A small network was shown many inputs. Here are its activations along a few directions, one row for each input.
In each table, some parts of the input vary, and every possible input appears once, in random order.
A made-up example of a description, with smaller parts first: one of 8 places around a ring, together with either a single point or one of 11 places around a ring or (one of 2 separate values, together with one of 6 places along a line).
Shared parts are said once, and a part with two or three values counts as separate values.
(in the rows, 128 means zero)

Other details of the inputs shift rows strongly along two fixed directions, in all tables alike. That doesn't count.
These rows show it; all are for the same input, with only those details redrawn:
[131 129 138 149 157 176 146 105 164 172 165 158 127 169]
[ 72 133 131 148 179  90 145  85 177  95  97  87 115 157]
[136 130 122 117 170 135 177 113 130 137 136 136 131  98]
[131 128 138 149 157 176 146 105 164 172 164 158 127 169]
[136 130 120 116 171 134 177 114 130 139 136 136 131  98]
[131 129 139 150 156 176 146 106 165 171 165 158 125 168]
[135 130 120 117 171 134 176 114 130 139 136 136 130  99]
[ 72 133 136 156 175 103 137  86 185 106 108  96 114 174]

A family of inputs:
r1: [155 125 119 157 152 136 168 150 141 153  84 130 143  86]
r2: [124 107 124 152 126 192  84 123 110 126 201 136 131 170]
r3: [134 115  96 100  99 118 166 168  36  95 128  92 121  89]
r4: [ 68 134 135 146 131  77 179 125 163 115  70  74  95 183]
r5: [133 158 138  85 120  90 133 140  78 130 116 125 155  56]
r6: [155 105 105  79 127  86 141 116 124  93 131 163 118  45]
r7: [151 128 112  86 141 134 128 134  93  94 159 117 141  80]
r8: [114 143 157 154 142 136 145 114 135 210 135 143 138 144]
r9: [138 119 136 135  83 175 117 157 101 149 163 127 116 207]
r10: [139 136 138 115  71 166 127 152 136 155 146 152 126 203]
r11: [ 66 135 122 163 128  50  67 113 209  49  21  77 108 153]
r12: [171 128 101 119 129 119 124 168  92  98  98 104 151  53]
r13: [176 110  99 122 111  84 131 151 131 106  79 161 125  34]
r14: [149 105 132 125  60 135 127 133 158 165 142 186  97 187]
r15: [130 145 161 144 101 158  81 123 114 178 170 135 144 166]
r16: [137 137 142 111 125 116 118 141  49 133 140 110 145  79]
r17: [159 112 128 169 118 174  81 159 118 131 131 126 144 150]
r18: [138 133 141 119 119 177  93 121 156 133 178 162 140 170]
r19: [ 65 143 130 170 133  57  71 126 194  38  33  57 129 163]
r20: [134 124 160 145  86 123  87 109 154 189 154 191 118 148]
r21: [ 54 112 118 209 136  85  56 124 153  44  66  39 121 179]
r22: [136 130 122 117 170 135 177 113 130 137 135 136 131  99]
r23: [140 127 132 108  67 157 123 140 152 166 135 169 107 193]
r24: [137 116 139 137 131 187  84 127 120 127 194 138 131 176]
r25: [148 127 109  61 134 108 137 122 118  92 124 147 128  52]
r26: [137 148 138  85 109  97 122 127 102 150 113 151 134  63]
r27: [122 129 123 118 125 106 125 137  30 121 137 100 148  56]
r28: [151 133 105  76  98 107 169 168  66 104 119  97 125  93]
Q: What is each input in this table made of?
A: one of 4 separate values, together with either a single point or one of 6 places along a line
Q: The inputs of r19 and r10 match in every part but the choice among 4 separate values. If r12 is changed in the same way as r19 into r10, which row does it become?
A: r28
Q: Which other rows does r2 become when the choice among 4 separate values takes its other values? List them by row number.
A: r3, r21, r27
Q: Which other rows agree with r15 in the choice among 4 separate values? List them by row number.
A: r5, r8, r16, r20, r26, r27
Q: Which other rows does r22 become when the choice among 4 separate values takes its other values? List them by row number.
A: r1, r4, r8

A family of inputs:
r29: [134 127 132 130 105 156 119 137 111 146 151 136 129 154]
r30: [128 132 140 135 136 147 135 108 162 163 144 158 123 152]
r31: [ 96 128 126 124 119  75 128 121 145  93  86 100 112 138]
r32: [152 130 102  82 166  95 197 145  63 105 109 109 141  14]
r33: [134 125 137 144 120 158  90 129 128 136 158 137 134 152]
r34: [150 125 129 143 119 157 110 137 141 145 136 150 134 137]
r35: [151 123 126 133 119 160 110 141 111 142 153 145 141 117]
r36: [132 127 137 140 102 151 118 136 144 151 137 139 124 176]
r37: [ 93 134 130 118 117  69 126 117 148  97  85 105 112 135]
r38: [147 123 131 146 120 158 105 137 128 144 142 143 135 138]
r39: [129 125 135 141 137 153 137 114 158 157 145 152 122 153]
r40: [102 128 129 134 118 101 121 130 127 105 104  93 120 151]
r41: [120 129 140 151 140 161 125 116 140 149 159 133 132 168]
r42: [ 98 133 121 129 160  92 151 114 142  96  92  92 122 118]
r43: [186 122 108  95 123 137 151 152  94 143 134 168 140  44]
r44: [ 97 131 131 135 132  75 105 111 165  90  84 111 120 128]
r45: [163 126 120  90 112 150 148 154  66 141 159 143 137  86]
r46: [ 92 133 131 134 157 110 127 106 131 101 127  92 124 143]
Q: What is each input in this table made of?
A: one of 3 separate values, together with one of 6 places along a line
Q: Which other rows does r35 become when the place on the line of 6 takes its other values? List them by row number.
A: r33, r34, r38, r43, r44

A family of inputs:
r47: [123 129 120 116 132 106 145 131 116 113 110 115 125 106]
r48: [144 127 129 125 123 150 135 133 122 147 148 144 130 132]
r49: [ 88 129 152 173 115 139  88 106 189 139 128 123 113 230]
r50: [116 128 128 130 133 116 127 122 136 118 118 122 125 129]
r51: [141 128 131 125 119 141 133 131 129 148 140 146 129 133]
r52: [125 128 121 118 124 108 122 138 102 103 117 107 132 105]
r53: [145 127 129 125 122 154 136 136 121 151 147 145 131 133]
r54: [144 127 131 128 129 155 131 130 122 151 151 147 134 128]
r55: [118 128 128 136 138 119 124 123 139 115 119 117 127 131]
r56: [110 131 126 130 142 109 128 120 131 107 112 107 128 120]
r57: [123 129 133 136 127 139 126 126 130 138 136 127 127 149]
r58: [146 127 130 124 125 154 133 131 124 150 150 148 130 131]
r59: [119 128 129 131 135 123 127 123 136 120 124 122 127 133]
r60: [127 130 124 119 134 118 142 129 113 120 126 118 129 111]
r61: [145 124 129 134 127 149 127 130 130 147 141 148 131 128]
r62: [117 128 126 132 134 117 126 122 138 118 116 121 126 127]
r63: [143 126 121 115 117 129 125 144 101 120 131 126 134 105]
r64: [126 131 121 117 136 105 138 128 126 112 108 120 129  99]
r65: [136 128 122 116 115 115 123 141 109 115 118 123 130 105]
r66: [121 129 129 133 133 114 124 124 141 119 114 122 126 127]
r67: [137 128 124 114 134 128 143 131 109 130 133 129 132 103]
r68: [145 127 128 128 129 153 130 131 128 147 146 147 133 127]
r69: [148 128 131 122 120 149 132 132 127 154 145 153 130 128]
r70: [118 130 129 128 131 113 127 122 139 119 115 124 125 128]
r71: [116 128 128 129 129 113 131 123 133 119 119 119 123 133]
r72: [144 124 128 129 107 148 113 140 116 140 143 143 131 133]
r73: [118 128 129 136 140 119 125 122 132 117 121 115 129 127]
r74: [101 128 130 135 133 103 122 115 145 108 109 108 119 143]
Q: What is each input in this table made of?
A: one of 4 places along a line, together with either a single point or one of 6 places along a line
Q: The inputs of r58 and r74 match in every part but the place on the line of 4. If r63 is changed in the same way as r58 into r74, which row does it become?
A: r72
Q: Which other rows does r66 become when the place on the line of 4 takes its other values? List them by row number.
A: r55, r61, r73
Q: Which other rows agree with r49 in the place on the line of 4? List them by row number.
A: r51, r64, r65, r66, r69, r70
